These are the activations of a small neural network, seen along a few directions. Each row is one input.
In each table, some parts of the input vary, and every possible input appears once, in random order.
A made-up example of a description, with smaller parts first: one of 8 places around a ring, together with either a single point or one of 11 places around a ring or (one of 2 separate values, together with one of 6 places along a line).
Shared parts are said once, and a part with two or three values counts as separate values.

Table:
row 1: [ -8.3  11.1  10.1 -18.8 -28.1 -37.0  25.4   1.6   1.3  42.9  15.0]
row 2: [ 10.9 -28.8 -21.9  35.0  19.7  12.6 -70.7  -2.4  -1.8 -17.9  16.5]
row 3: [  8.7  -3.7 -14.0  28.6   7.7  -9.7  17.9  -2.1  -7.4   4.6 -14.8]
row 4: [ -0.1  10.9  -8.1  -5.0  -7.4  34.3 -29.8  -6.7  13.5 -46.9  -0.3]
row 5: [  2.1  33.7  15.7 -29.3  10.3  22.0  19.0  -5.5   9.5   7.2   7.9]
row 6: [ -8.6 -17.8  22.4  -2.2   9.9  24.9   3.6  11.1   2.0  35.6  21.7]
row 7: [-18.1  -5.1  15.0 -32.7  -6.8   8.5  21.7  17.1  11.8  32.7   9.4]
row 8: [ 12.1  10.6  10.1 -28.9  15.1  11.4  24.5  -5.6  -1.4 -10.3 -36.4]
row 9: [-14.5   2.0   7.2   9.1   5.4  49.7  -6.4  11.3  16.0  25.3   6.8]
row 10: [12.9 22.6 -5.8 -0.2  0.6 49.3 -3.4  0.1 30.5  9.0  1.2]
row 11: [ -9.7 -19.8  -0.1   5.9 -13.9 -37.3 -19.7 -14.3 -20.6 -16.0  27.2]
row 12: [ 20.7  16.5  -4.2 -15.0   2.3 -32.7  41.7  -9.0  -1.0 -10.0 -22.1]
row 13: [ -2.4  -0.5   6.0 -11.5  -0.5 -46.6  41.2  -5.9 -25.4  14.2 -18.6]
row 14: [  9.6  19.8 -25.2   8.3 -28.1  -8.2 -22.0 -12.1   4.9 -41.9   6.3]
row 15: [ 18.6 -11.1 -13.5  38.3  32.0  24.6 -42.9  21.0  11.3  39.3  17.9]
row 16: [ -2.3  13.3  -8.5  24.9 -14.4   0.4   7.0  17.5   9.0  25.8  18.5]
row 17: [ 28.1  17.5 -20.2  22.2   7.2 -11.7  17.6 -13.5  10.0 -10.1 -21.2]
row 18: [  6.2 -10.5   3.6   9.9 -10.4 -21.6  15.6   2.2  -5.9  40.9  34.3]
row 19: [  6.5  36.0   4.3 -16.3  -9.6 -25.0  29.7   4.2   7.8   8.1  14.4]
row 20: [ -8.7 -23.3  17.9 -23.9   5.0  -7.0  31.6  18.6  -6.7  10.2 -32.5]
row 21: [-40.8  -5.0  16.9 -33.4  -5.5 -10.0 -10.7 -12.3  -9.8 -19.3   6.0]
row 22: [-29.1  -2.2   1.7 -23.9 -33.7 -53.0  -5.9  -9.5 -13.4 -12.4   7.9]
row 23: [ 31.0 -23.9 -20.8  41.1  56.1  16.1 -36.1   2.2 -15.0  19.1 -14.1]
row 24: [ -9.2   7.8  10.2 -37.6 -14.2   3.6 -11.9  11.1   1.5 -45.8  -3.1]
row 25: [-18.4 -29.9  14.7 -10.5  -8.9  11.5 -33.4 -12.6  -9.8 -13.6   9.3]
row 26: [16.7 38.8 -9.8 19.5 -6.7 -2.1  7.4 -6.9 24.1  8.7 13.7]
row 27: [ 20.3   5.5  -3.0   9.2  11.9  35.4   7.7  11.7   6.0 -15.7 -35.3]
row 28: [ 13.2 -25.0   3.4  18.1  10.8 -35.6  24.1  -5.5 -22.7  17.5  -7.5]
row 29: [ -2.2  23.2 -15.0 -27.9 -22.2 -31.2   0.1 -10.8  -9.4 -41.9   9.3]
row 30: [ -8.9 -17.3   2.7  18.4  33.9  33.6  12.4   3.4   3.4  -1.6 -23.6]
row 31: [-15.3   5.4 -12.5  23.2 -25.0 -13.3 -25.7  -4.8  -9.3 -27.9  12.9]
row 32: [-24.4 -15.7  -0.9   1.9 -12.4  33.3 -36.8   5.4   7.0 -28.5  -1.2]
row 33: [  3.3 -35.1  21.8   3.7  19.9  10.6   7.3   1.1  -9.7  18.6 -25.8]
- What do these inputs look like to the network? => one of 3 separate values, together with either a single point or (one of 2 separate values, together with one of 5 places around a ring)
- Which other rows does row 2 become when the choice among 3 separate values takes its other values? List them by row number. => row 15, row 23
- A walk changes only the place on the ring of 5. It starts at row 25 and steps to row 21. List the rest of the walk in order. => row 24, row 4, row 32

Table:
row 34: [  2.5 -22.8  10.8   0.3 -10.9 -40.2  35.4  12.0   7.0  42.4   6.8]
row 35: [-10.8   7.6 -13.8  -0.9 -24.8 -36.3   1.8   2.2 -28.2 -33.1   6.9]
row 36: [-11.1  33.4   2.5 -25.1 -18.7 -22.2  -6.8  -1.2  16.0 -27.5  10.2]
row 37: [13.8 28.4 17.8 -7.6 13.9 -8.8 26.9 -4.8  7.4 30.8  2.1]
row 38: [  8.4   1.7 -10.2  13.7   8.6 -22.2  39.3   1.5 -29.5  26.7  -3.9]
row 39: [-7.3 -4.6 22.5 -8.1  9.8 32.7 30.7  9.5  2.5 28.8 -5.3]
row 40: [-10.3 -18.2  -6.1 -19.6 -36.4 -51.2  -4.4  -9.2  -8.8 -15.0  20.4]
row 41: [ 23.6 -27.2 -26.7  56.4  35.0  49.0 -37.5   6.0   9.5  33.9   3.4]
row 42: [ 21.3   3.1   8.4  -2.2  13.7  36.3  25.0   4.9  15.5  12.8 -39.4]
row 43: [  6.0 -20.6 -18.7  43.9  10.3  36.2 -72.1 -16.9   6.9 -28.2  22.7]
row 44: [-30.1   4.1  10.9 -29.2  -5.6  12.9 -14.5  -2.0  -2.0 -26.3   3.3]
row 45: [ -6.0  15.1   2.6 -21.6   5.0  13.7 -23.8  -2.1   3.8 -45.3 -27.3]
- The inputs of row 35 and row 38 match in every part but one. If row 43 is changed in the same way as row 35 into row 38, which row does it become? => row 41
- What do these inputs look like to the network? => one of 2 separate values, together with either a single point or one of 5 places along a line
- Which other rows does row 40 become when the choice among 2 separate values takes its other values? List them by row number. => row 34

Table:
row 46: [  5.4  30.1  22.5 -28.0 -15.6 -14.4  46.1  -3.8   9.1  14.0  -2.2]
row 47: [-26.4  20.7   8.6 -47.9 -33.8 -42.9  24.0  -0.3 -20.7 -20.0   3.8]
row 48: [ 21.5  -3.7   7.1  37.3  24.2  23.9  18.1  -5.0 -17.2  68.8  -7.7]
row 49: [ 13.2 -17.0 -14.8  20.4  49.2  61.7 -56.4  10.9   8.3  -3.1  -8.5]
row 50: [-28.4   1.2  12.7 -10.1 -34.7 -73.6  23.8 -18.0 -19.2  -3.1  20.9]
row 51: [  9.0  24.2  16.9 -31.0  -6.7 -35.0  48.6  -6.3   6.4  -5.2 -15.1]
row 52: [-18.7   5.6 -17.6  -2.4 -12.7  21.1 -51.1   7.0   6.8 -42.5   9.1]
row 53: [  1.4 -25.9 -15.0  27.7 -14.1  -5.3 -52.9 -19.7 -10.2 -23.2  26.3]
row 54: [ 16.0  -9.8 -21.5  31.1  22.4  54.9 -42.5  14.8  29.5 -20.1 -14.5]
row 55: [-21.7  -6.4 -24.5  -9.4 -18.1   9.7 -35.0 -17.5  15.2 -63.9  11.4]
row 56: [ 12.1 -10.3  11.8 -14.6  23.3  29.1  26.7  16.7   1.9  34.1 -22.9]
row 57: [-18.5  15.6  -4.6 -39.0 -49.6 -55.7  37.9  12.1  -3.2 -33.0   3.0]
row 58: [ 10.4   3.4  16.1   1.0 -10.7 -44.0  50.5 -10.1  -1.3  34.5  18.3]
row 59: [ 11.4 -12.3  19.5  -5.2  38.6  39.8  20.9  14.9 -13.8  45.7 -24.5]
row 60: [ 13.6 -15.5 -17.2  70.1  38.5  30.8 -58.9   4.2   8.3  17.2   2.7]
- The inputs of row 46 and row 49 match in every part but one. If row 51 is changed in the same way as row 46 into row 49, which row does it become? => row 54
- What do these inputs look like to the network? => one of 3 separate values, together with one of 5 places around a ring
- Which other rows does row 59 become when the choice among 3 separate values takes its other values? List them by row number. => row 48, row 56

Table:
row 61: [ 20.3  14.4 -10.9   1.1  -9.0 -21.8   3.0   0.7  -1.3  -3.3   0.6]
row 62: [ 13.9   8.6  -3.9  -1.0  -2.1 -15.0   3.3  -6.1  -6.2 -13.9 -17.2]
row 63: [  8.8 -16.1   1.3  21.7  22.4  11.2  11.1   1.4 -13.1  34.3  -8.3]
row 64: [-20.7  -4.7  15.0 -28.2 -14.7  -3.1  -3.5   1.8  -0.9  -8.4  17.4]
row 65: [-18.5 -14.7  12.2 -21.2  -6.0 -12.5  -4.4  -2.2  -2.9 -10.4  10.9]
row 66: [  8.3 -17.2 -29.0  45.5  27.0  76.0 -95.2 -10.6  18.6 -38.6   6.2]
row 67: [  2.6  26.5   6.4 -24.2  -6.8   7.6  10.1  -1.2   5.1 -15.4 -12.1]
row 68: [ 1.2 -3.4 10.5 -3.7 12.9 33.2 18.0  7.6  8.2 32.2 -2.8]
row 69: [ -5.5  -9.7   1.1   0.4 -10.9 -29.0 -12.2  -2.6 -11.2   3.2  30.4]
row 70: [  4.3   2.2   8.5  -1.2  16.1   8.7  14.9   4.8   6.8   7.2 -11.3]
row 71: [  9.1  -4.4  -5.2   9.8  16.1  -7.1  10.1   0.8  -5.5  12.9 -10.2]
row 72: [-17.1  13.0   3.4 -16.8 -24.1   3.1   7.6   0.6   6.8 -25.7   4.4]
row 73: [ 15.5   5.6  -7.4  17.3   6.1 -10.8   2.7   9.1   1.0  23.8   2.9]
row 74: [15.4 -9.5 -3.2 24.2 13.0  3.7  7.1  6.8 -2.5 45.5  7.7]
row 75: [  2.1   9.4   3.7 -13.7   5.3  17.0  14.8   5.8  13.3  12.1  -6.4]
row 76: [-11.9 -20.8   4.4  -4.6  -9.4 -24.6 -13.2  -3.9 -11.2  -6.5  10.4]
row 77: [-19.3   8.4   4.7  -8.2 -16.6  -9.6   2.4   0.8   0.5 -27.0  -5.7]
row 78: [ -9.9  -2.9 -10.8   3.8 -16.8 -19.6   1.9  -5.5  -7.3 -24.1  -1.0]
row 79: [ -0.9  -7.3   8.9   5.8  22.0  21.3  14.1  -0.7   1.4  31.9 -12.1]
row 80: [ -3.8   5.9 -14.8   7.7 -26.1 -26.7  -3.2   1.8  -3.6 -12.2  13.4]
row 81: [  6.0  16.6   5.3 -14.6   1.7  -1.8  10.6  -9.1   3.9 -17.7 -17.1]
- What do these inputs look like to the network? => either a single point or (one of 4 places along a line, together with one of 5 places along a line)
- Which other rows does row 67 become when the place on the line of 4 takes its other values? List them by row number. => row 61, row 62, row 81
- A walk changes only the place on the line of 5. It starts at row 68 and steps to row 75. List the rest of the walk in order. => row 67, row 72, row 64

Table:
row 82: [ 15.3 -20.1  13.0  39.8  43.5  16.7  12.5  17.8   4.5  50.2   3.3]
row 83: [ 12.8  24.7  14.9 -44.1  -4.0 -19.2  58.9 -12.8   6.0   3.8 -14.0]
row 84: [ 14.8  21.1  22.2  -9.3  11.0  57.1  35.3 -11.5   5.2  22.8 -27.9]
row 85: [ 15.2  -0.9 -30.8  53.1  36.0  70.9 -81.7   6.0  16.7 -36.0 -22.7]
row 86: [ 19.0 -12.9  11.3   5.0  15.9 -55.8  35.9  -8.8  10.3  33.3   5.9]
row 87: [-14.6 -13.2 -12.7   7.3 -39.2 -64.2   8.4  -4.4 -23.3  -0.1  12.5]
row 88: [ -6.2 -17.3 -16.7  24.0 -13.1 -23.3 -37.0  -6.7 -10.7 -20.0  30.4]
row 89: [-43.6  31.4   3.1 -48.8 -39.4 -37.4  16.5   8.5 -20.7 -26.5 -12.9]
row 90: [-10.4  -0.7  -1.6 -20.1  -6.5  44.0  -4.2   1.8   0.6  -0.9 -11.8]
row 91: [  8.5 -45.9   0.1  19.1  27.6   3.5 -27.5  10.5  -0.4  21.2  26.3]
row 92: [-10.8  33.9  -2.8 -25.9 -31.6   7.7 -17.1  -0.5  11.9 -47.7  11.0]
- What do these inputs look like to the network? => either a single point or (one of 2 separate values, together with one of 5 places around a ring)
